These are the activations of a small neural network, seen along a few directions. Each row is one input.
In each table, some parts of the input vary, and every possible input appears once, in random order.
Descriptions start from the smaller parts, as in this example, which fits no table here: line(4) and (point or line(11) or (values(3) and ring(5))).
Shared parts are said once, and a part with two or three values counts as separate values.

A family of inputs:
r1: [  3  -7  -3   8 -16 -19 -28  -4  18 -15  21  -3  -1  14 -29   7  36  -4]
r2: [-17  11 -29  -3  -8 -25  29 -22 -11  -1  22   3  14 -34 -11 -32   2 -27]
r3: [ 18 -39  15  26 -12  -7 -12   2 -19 -21 -16   1   2   2 -28  20  11  14]
r4: [  0   9   0   6  -2  15  -3   5  -8  -9 -38  22  10  26  47  -2 -17  12]
r5: [ 31 -18   3   6  -2   9  27   1 -24   2   7   5  20 -30 -16 -36  -9  19]
r6: [-39  21  -8  -6   8 -13  24 -13  10   9   5  -7 -32  -4  15  21   1 -36]
r7: [ 20  -8  -2 -16   1   7   1   5  -7  18  26  -7  24 -36 -31 -36  -9   9]
r8: [  2   2  34   6  -6  20  20   1   6   8 -28  27 -24  11  44  12  -1  -1]
r9: [ -9  27 -22 -16  17   2 -22   6  20  -4  14 -14   5  29  14  -2  -2   9]
r10: [  8 -26   9   6 -11 -10 -39   6  -1  -1   4 -13   6  -2 -45  20  13   3]
r11: [  6   0  -6   2  23  15  -5  15 -17  -5 -25 -11   7  22  17   8 -30  27]
r12: [  8  -7  33   4  19  21  21  11   0  14 -15  -7 -32   6  12  23 -13  11]
r13: [ -8  21  13 -17  13   9   2   6  34  13  23  -9 -30  14   9  11  16  -6]
r14: [ 25  -5   7  12 -25  12  27 -11 -14   0 -11  33  23 -20  14 -42   2   7]
r15: [ 12 -24  18  29 -34  -2  -9  -8 -10 -23 -31  32   6  10   4   9  20   0]
r16: [ 14   9 -11 -13  -4  -4  10  -6  13   4  39   1  19 -18 -17 -43  17   2]
r17: [-40  26 -40  -7  11 -20   1 -11  -3  -9  -4 -12   2   9  20   8 -16 -21]
r18: [ -5  10 -13 -22  25  12 -32  19   1  10  -3 -22  11  13   3  11 -29  16]
r19: [ -4   5  26 -21  22  19  -6  18  17  30   7 -18 -26  -3  -3  25 -11   0]
r20: [-27  -6 -22  16 -18 -40  -5 -20  -5 -22   3   0  -4  -6 -21  18  20 -34]
The inputs of r17 and r6 match in every part but one. If r4 is changed in the same way as r17 into r6, which row does it become?
> r8
Describe the family of inputs behind these rows.
> values(4) and (point or line(4))
Change only the line(4) part in r10. List by row number the other rows that result.
> r1, r3, r15
List by row number the other rows that have the values(4) part in common with r14.
> r2, r5, r7, r16

A family of inputs:
r21: [-20  10 -30   6  -5 -32   9 -12  -4 -12  11   1   1  -9  -8  -7  11 -28]
r22: [-32   9 -16  -2 -10 -19 -15 -14   4  -4  -6  -2   6  -3  -9  13   4 -29]
r23: [ 11 -14  -7  24 -19 -12  14  -8 -26 -18 -12  23  17 -12  -6 -20   7  -3]
r24: [ 21 -23   0   9 -18 -12  18 -13 -17 -17  14  16  23 -25 -16 -34   9   6]
r25: [ 23   3  16 -19  18  34  31  13 -13  33  -6   6   9 -31  17 -31 -38  18]
r26: [ 11  -8  29  23  -7  19  32  -6  -6   2 -28  16 -24  14  25   6   4   9]
r27: [-16  19   8   8   7  -1  27 -10  15   6  -5  -4 -37  15  24  21   6 -16]
r28: [ 17  -5  28   0 -10  26  -1  10  11  -3 -16  28  -4  13  27   4  10  13]
r29: [-12   1 -23  -8  -5 -32  13 -16   4 -10  37  -5   8 -22 -17 -21  14 -17]
r30: [-15  23   7 -17   6   8  -6   4  31   1   9   7 -20  16  25  17  14 -11]
r31: [-21  -4  -9  -4  -5 -13 -23  -2   7   4   3 -14 -16   0  -9  33   2 -20]
r32: [-18  24  -8 -17  16  -2 -25   8  18   9   3 -12  -7  30  20   6 -10  -1]
r33: [  0 -15   6  15 -25  -3 -11  -9 -18  -9 -29  20  22  -7  -6   2   1  -5]
r34: [ 36 -10  -4   6 -19   5  -3  -5  -2  -1  24   2  31 -20 -38 -43  17  17]
r35: [ 17  -1  14   1   2  13 -21  15   0   4 -23  10   9  26  24  -6 -15  24]
r36: [-24  21 -31 -12  31   3  -8   5  -1 -11   0 -28  -3  29  15  17 -21   7]
r37: [-10  -8  14  -2  16 -12 -15  10  14   2  14 -23 -27   7 -32  38  11  -7]
r38: [ 12  -2 -12   7  19  14  -4  13 -17 -17 -27  -7  14  22  21   8 -26  33]
r39: [-17  31  -5 -36  31  17  25   8   6  38  23 -19  -7 -26  15 -18 -31  -7]
r40: [  5  12 -26 -11  -6 -13  -8  -9  15   8  46 -16  17 -15 -39 -30  23  -5]
r41: [ 22 -35  36  15   2   6 -11  14  -7  -3 -11  -4 -12   3 -28  23   9  17]
r42: [ 12 -29  14  13 -20   4 -18   3 -15  -1 -22   7   0  -5  -6  20  -1   6]
The inputs of r33 and r22 match in every part but one. If r25 is changed in the same way as r33 into r22, which row does it become?
> r39
Describe the family of inputs behind these rows.
> values(2) and (point or line(4) or line(6))
